Here are a small network's activations along a few directions, averaged over the inputs that share one value of a field.
Related values have similar rows: they may be neighbours, one step apart, or belong to one group.
Random noise pushes rows far along 10 fixed directions. That doesn't count. These rows show it; they differ only by the noise:
[  30  177 -231  169  169   69 -270 -107 -168 -208  147  122   64  299
  305  -16  328 -283   24 -273  -48   64  167  455  -45 -389]
[  89   26  347  316   20  -25   -8   65 -122 -150  -29 -123   14 -256
  136  -12   -4 -191  170  -40 -296   38  292   97   68   66]
[ 226 -157  -27  253 -181   40  141  231  -43 -204  298 -255  -53  103
 -303  148 -152 -133 -182  393 -150 -102  144 -115  156  222]
[-137  210   33   62  213  170  -80  -84   -7   -6   36  476 -202 -232
 -128   47   75  303 -140  -76  186   95   79  164 -133 -174]
[  18   52  228 -109   52 -262   62  -42  186  -77 -394 -444  -55  -90
  -35 -180 -388 -194  211 -182 -207   32  187   64   34    9]
[  37  375   43  -78  322 -163  240  -42  512 -439 -263  -70 -583 -502
 -686   55 -713  164   39 -245  -33  175  115  224 -169 -120]
[  11 -127  149  188  253 -127 -173 -139 -265 -171  -87 -339  -62  433
  279  -47 -104  -53   82   46 -124 -573  -60   -2  -91 -154]
[ -68  107 -105   15  213    2 -162 -130  -80  -39  -55  162   51  187
  155  -23   13  -64  -84  -67   18 -113  171  273  -53 -308]
[ 156   40  353 -146   30   78  135   57  -48 -181   85  -34 -247   96
 -256   71  141 -346  247 -315 -256  -77 -198  -89  372  126]
[-214 -156  -30  181 -209   90 -130   89  -94  368   34  117   65 -173
   28 -112   58  506 -319  416  377  126   81 -204 -157  183]
[ -76 -207  723 -125  -36  230    3   41 -257  310 -191 -216 -208 -126
   98 -367  325  171  177  355  220  101   86 -233   20  502]
[ 128   88  169  -64   75  -57   34  -97   14 -138  -96 -201  100  203
   21    3  -82 -337  116 -231 -372  -79  287  153  122 -153]


Field Zur:
g6: [ -82  -16  103 -372  101  -26   61  -16  189  137 -164   60  -51 -194
   -8  -59  -33    5   99 -100  -52   84 -141  -96   35   55]
g7: [  35  -63 -220  -26 -168   26  -51  105 -118   57  134  356  119   -1
   32   62  189 -284  -87  126   49  159  -34  125  334   22]
g9: [ -16  166   86 -123  325  213   55 -119  144  -98   87  135 -563  -67
 -413  -11   18  449   56   81  456   14 -331 -124 -311   30]
g2: [  92 -130  272  265 -114   28  -48  -32  -91    4  -21 -517  155   13
  333 -127  207   20  336   30  -59  -11   78 -150 -139  131]
g1: [  18  -20  -96   93 -144 -140  -14  -49   17  -91  -43 -420  182   52
  152  -44  -67   34   -6   23 -202  -10  161   73 -282   43]
g4: [  19  138  488 -249  563   52  105 -308 -106 -183 -413  -79 -297  -22
  178 -195    6   16  272  -46  -42 -168   89  294 -307  -85]
g14: [ 101   68  160 -148  -12  349   37 -160 -123  -33  314  -60  -80  251
  123  -16  657   70  181 -355   36  212 -132   -9 -121   56]
g8: [-195    0  722  205  167   14  -22 -129 -133   95 -327 -144 -191 -686
  456 -258  168  421  385 -160   -4  -25    3 -168 -429  196]
g3: [  -5   89  -60  393  -64  -55  -58  102    8 -150  128  329    9 -308
  -60  258 -103   58   26 -155 -209  -12  -23  -38    2 -137]
g10: [-139  -61 -121   49 -123 -187 -108 -109  102  205  -95  -16  202  -14
  131   27 -200  346   79 -292   87 -221 -375 -370 -135 -134]
g16: [ 229   25  349  200   30  145  -22 -184 -200 -261   92 -555  -78  421
   85    3  198   61  173  -32 -320 -121  259  -47 -236   22]
g11: [ 143   45  279  318  -74 -126  317   68  182  -89 -121 -222  143 -686
 -121  107 -476  219  -83  226 -418  241  481  -79 -223  198]
g5: [ 100 -219  -26  -41 -196 -150  276  222   12   84  189  230  407 -108
  -42  456 -239 -328  -59  -89 -520 -378 -185 -285  513   44]
g13: [ 120  -14 -344  317 -296  211   -5   72   -3 -104  587   34   41   32
 -260  324  238  325 -208    2   82  178 -130 -303  -80  104]
g12: [  49   88 -144 -369  101 -129  177 -111  319    6 -377 -256  -37  -42
 -115 -233 -373  -44  -61  165   92  267  335  295 -257   20]
g15: [  71    1  -89 -278  -81  158   70  -12   42   86   61  107    4  408
 -200   18  110  -54  -54  137   89  -30  -54   -5  119   13]
Zur is arranged as 4 separate groups.
Which other values are in the same group as g14? Give them in the order they are listed.
> g6, g8, g5
Which other values are in the same group as g12? Give them in the order they are listed.
> g1, g4, g11
Which other values are in the same group as g16? Give them in the order they are listed.
> g7, g3, g15

Field Sile:
v15: [ 147   55  109  -46 -390  220   -1   -6   51  203   69  -82  442   53
 -139  -18  271  -39  -78   29 -257  358  523 -195   67  136]
v6: [-249  -42  486  109  237 -412  110   60  -55   -2 -373  149 -616 -452
 -246   97 -477  327  283 -411   48 -431 -960 -454  237  204]
v13: [  39  101  260 -190  474 -189   15 -224  141 -324 -315 -467 -181   82
  123 -149 -261 -136  312  -93 -104 -235  103  184 -187 -176]
v5: [  34 -245  242  168  350  117  -50 -314 -264  -34   21 -374   37  489
  197   55 -230  470  -82  409   35 -771  113 -232 -481 -176]
v8: [-120  191   92 -174  231   45   37  -37    2  129 -206  837   83 -289
  -90  114 -295 -120 -201  116 -178  -57  389  328  258 -255]
v7: [-310 -144  467 -147  444    6   37  -86 -191  172 -391  196 -231 -350
  252 -164 -154  342   26  495  318 -621 -146  -12 -162  220]
v2: [ 273  -97 -267   40 -356  200  313  210   -6  -35  415  111  342  -24
 -262  211   14 -287 -462  529 -276   97  359    3  168  246]
v3: [ -45 -255 -305 -397 -429 -271  223  140  309  516 -260 -286  425  -38
   38 -114 -378  -43 -254  154   13  276  133  -88  141  180]
v10: [ 273   37 -450  -62   91   32  -72 -159   98 -457  284 -644 -211  937
 -254   59   26 -141  -51  -98   77 -213   58  204 -201 -367]
v12: [  -6 -173  197  250 -313 -186  -54  176 -154   81  -87 -299  218  -31
  179  -75   39 -178   80   12 -328   10   46 -155  191  264]
v4: [ -25  -97 -592  569 -183 -143 -164  447  -27 -265  368  108 -364 -358
 -111   57   35  -41  -41  174  538  439 -556  -78  144  195]
v9: [-108   15 -769  189 -354 -245  -74  164  109   68  356  385  428 -135
  203  309    8 -211 -135 -527 -148   58 -605 -137  259 -226]
v1: [-103 -317 -861   53 -357  -66   -9  702  -39  194  465  883  103  -27
 -267  187 -111 -379 -491  692  602  -33 -467 -138  740  219]
v11: [ 363 -306 -805  427 -359 -180 -182  429  -30 -369  426 -833  132  463
  177  -79   64 -540  -52  474  162  186  -16  242  -23  135]
v14: [ 263  117  253  148 -363  170  300    5  255  -69  247  -51  320 -347
 -334  279   11  -88  -17  -34 -524  259  506 -157    8  115]
v16: [ -51  -58  207  -23  130 -268   22  182  -92   72 -500  109  164 -177
  153  -96 -473 -537   94  435 -196 -172  445  277  449   97]
Sile is arranged as 4 separate groups.
Which other values are in the same group as v2? Give them in the order they are listed.
> v7, v3, v9
Which other values are in the same group as v16? Give them in the order they are listed.
> v6, v8, v12
Which other values are in the same group as v13? Give them in the order they are listed.
> v5, v11, v14

Field Faza:
c4: [  62  221  519  188  -57  141   32 -218 -154  -93 -102  -96 -103  -73
   46  -46  308  196  193 -475 -392  210  188   96 -271   24]
c1: [ -20    1  234 -907  191  218  185  -98  299  398 -482  -57  182   50
 -143 -395 -127 -259   -2  743  367  225  735  272  128  145]
c8: [  76  301  170   59  268   84    9 -372   60 -377   32  -80 -298  368
 -244  232  -66  249   89 -576 -389 -256  113  132 -234 -441]
c5: [ 173 -157 -166  -96 -271 -338  211  285  196 -225  -25 -618   59  -47
  -78  -73 -308 -581  147   67 -298  -62 -217  -97  254  376]
c9: [ 285   53  166  296  103  335   15  214  -88 -528  549  -47 -688   40
 -627  172  198  185  -22  375  117   68 -109 -126  -40  273]
c7: [-164   37  174 -384   84  353 -118 -193  -28  375  -13  404 -133   94
 -115 -105  416  388   -1  -95  432  148 -146 -280  -71  -47]
c3: [ 146  -51 -161 -101  175  513  109   63 -287  -54  374  345 -144  222
 -121  -34  408   20 -503  842  309  136  379  356 -154  163]
c6: [ -68  -58  178  311  -82 -200   17  343   97  -59 -246 -565 -683 -867
  171 -525   87   73  543 -216  631  946 -454   19 -137  585]
c2: [-143  -92  172 -184 -285  302 -107 -252  -87  499  153    9  364  209
  281  -42  570  510  -18 -271   78   47  -37 -289 -245  -50]
Faza is arranged as a 3 by 3 grid.
Fewest steps between c9 and c5?
> 4
Each value of Faza is a pair of two hidden parts, and every pair occurs once (3 first parts, 3 second parts).
c1 and c7 share the first part; c1 and c2 share the second. Which value has the first part of c2 and the second part of c7?
> c6
